A small network was shown many inputs. Here are its activations along a few directions, one row for each input.
In each table, some parts of the input vary, and every possible input appears once, in random order.
A made-up example of a description, with smaller parts first: ring(8) and (point or line(11) or (values(3) and line(4))).
Shared parts are said once, and a part with two or three values counts as separate values.
In the rows, zero is written as 128.

Other details of the inputs vary at random and push rows far along two fixed directions, the same in every table; ignore that.

Rows:
r1: [ 93 230 120  99  73  76 132 151 118 134 112]
r2: [135  94 130 154 159 146 145 122 132 107 135]
r3: [107 126 115 131 167 145 123 142 149 155 127]
r4: [155  52 138  95 172 143 124 114 140 171 127]
r5: [122 140 115 114 165 143 102 155 141 161 114]
r6: [125 139 128 121 168 121 105 155 144 149 147]
r7: [112 169 120 109 147 125 111 165 144 164 135]
r8: [113 124 144 139 168 135 105 139 119 152 147]
r9: [120 134 125 146  94 127 145 120 130  70 120]
r10: [103 191 155  59  60  81 142 127 126 143 117]
r11: [149  58 143 124  90 137 171  89 131 102 125]
r12: [144  61 153 127  90 138 143  96 116 126 137]
r13: [118 100 115 144 168 135 106 132 122 172 144]
r14: [156  95 122 165 116 143 163  89 126  87 129]
r15: [132 107 119 161  83 158 131 126 116  93 133]
r16: [ 78 208 114 105  89  93 138 127 120 124 106]
r17: [140 148 131 122 171 115 121 134 139 170 143]
r18: [132 154 125 127  85 125 125 129 123  72 107]
r19: [137 146 128 118 174 122 112 127 135 166 114]
r20: [124 129 138 141 162 128 110 118 126 169 143]
r21: [139 159 134 132  86 117 145 135 116  78 134]
r22: [133 115 105 122 176 131 109 137 128 162 119]
r23: [162 106 127 149 105 140 140 124 115  67 114]
r24: [144  87 129 168 102 148 125 118 116  78 142]
Each input here is: values(4) and (point or ring(5)).
The inputs of r3 and r15 match in every part but the values(4) part. If r14 is changed in the same way as r3 into r15, which row does it become? -> r20
Change only the values(4) part in r18. List by row number the other rows that result. -> r6, r9, r24

Rows:
r25: [161 100  85 163 104 151 123 120 116  75 116]
r26: [ 76 207 155  90  44 112 125 147 126 120 114]
r27: [142 164 109 159  38 134 157 119 126  44 103]
r28: [176 112 109 169 100 137 140 127 124  73 136]
r29: [138  98 120 147 216 159 108 143 124 144 131]
r30: [ 65 169 152  90 146  98 102 146 139 164 132]
r31: [ 77 165 131  96 125 105 126 146 122 180 128]
r32: [146  52 131 161 167 163 142  93 135 159 154]
r33: [136  54 147 143 182 166 108 120 150 152 155]
r34: [164 113 121  77 115 116 150 113 136 122  80]
r35: [129 102 154 132 197 119 106 113 133 185 167]
r36: [132  89 146 112 180 137  93 158 134 188 165]
r37: [103 198 131 125 149 119 117 154 146 148 114]
r38: [159  66 126 163  73 169 162 103 117  95 136]
r39: [153 167 133  66  63 109 171 111 145  99  79]
r40: [146 107 114 161 119 148 162 126 116  54 130]
r41: [164 104 121 173 105 170 162 115 119  45 128]
r42: [ 67 199 161 100 145 102 109 117 142 185 131]
r43: [146  56 133 171  94 138 167  80 120  64 146]
r44: [145 134  94 148 108 148 126 126 137  97 124]
r45: [ 82 239 128 110 108  90 110 156 120 128  88]
r46: [111  84 128 134 186 127 133 113 132 186 150]
r47: [163 131 130 152 127 140 141 135 110  79 141]
r48: [145  69 151 134 191 138  95 132 136 166 168]
r49: [163 134  99 146 110 131 120 133 122  99 139]
r50: [ 80 189 154 105  62 101 109 128 109 105 105]
r51: [119 108 101 136 227 133 105 155 159 179 141]
r52: [164  87 133 150  78 140 147 116 103 108 148]
r53: [195  57 111 103  97 131 188  99 143  71 102]
r54: [207  58 125  90 173 132 146 118 151 147 125]
r55: [113  85 129 120 205 148  95 141 125 223 137]
r56: [128 169  90 142  34 114 154 124 116  40 110]
r57: [ 91 187 120 118 166 101 118 161 142 152 119]
r58: [116 156 146 122 117  99 131 113 111 164 146]
r59: [ 70 185 141 101 137  97 109 120 112 195 114]
r60: [125  93 135 130  92 146 116 134 113 110 124]
r61: [156 107 124 149 217 135 105 155 143 167 150]
r62: [113 166 108 132 137 120 106 145 129 131 106]
r63: [ 51 240 157  91  85  74 109 117 109 152 101]
r64: [100 122 135 111 100 122 129 146 128 125 134]
What do these inputs look like to the network? -> values(4) and (point or line(4) or ring(5))
The inputs of r53 and r54 match in every part but the values(4) part. If r40 is changed in the same way as r53 into r54, which row does it become? -> r47
Change only the ring(5) part in r55. List by row number the other rows that result. -> r50, r59, r60, r63
List by row number the other rows that have the values(4) part in common with r27. -> r26, r32, r33, r37, r38, r39, r41, r42, r44
Change only the line(4) part in r28. List by row number the other rows that result. -> r47, r49, r61

Rows:
r65: [108 176 121 118 143 108 120 135 134 147 120]
r66: [129  97 136 142 143 140 121 120 126 134 146]
r67: [ 97 142 136 110 159 127  99 147 133 182 135]
r68: [ 98 146 139 111 161 121 100 148 133 183 139]
r69: [155 148 118 149  41 127 158 116 109  40 109]
r70: [193  26 102 176 155 171 138 122 135  89 145]
r71: [159  48 124 179 114 156 152  95 116  89 146]
r72: [109 223 129 119  27  97 150 129 111  54  97]
r73: [128  93 134 149 145 143 129 115 124 136 146]
r74: [174  76 119 112 142 135 149 114 141 122 119]
r75: [122 137 115 115 175 135 106 155 140 161 124]
r76: [109 157 123 116 182 121 111 146 141 164 128]
r77: [115 164 150  84  57 100 153 112 124 120 104]
r78: [ 97 158 145 112 147 111 105 140 125 170 132]
What do these inputs look like to the network? -> values(2) and (point or line(6))
The inputs of r77 and r74 match in every part but the values(2) part. If r68 is changed in the same way as r77 into r74, which row does it become? -> r70
Change only the values(2) part in r73. List by row number the other rows that result. -> r76
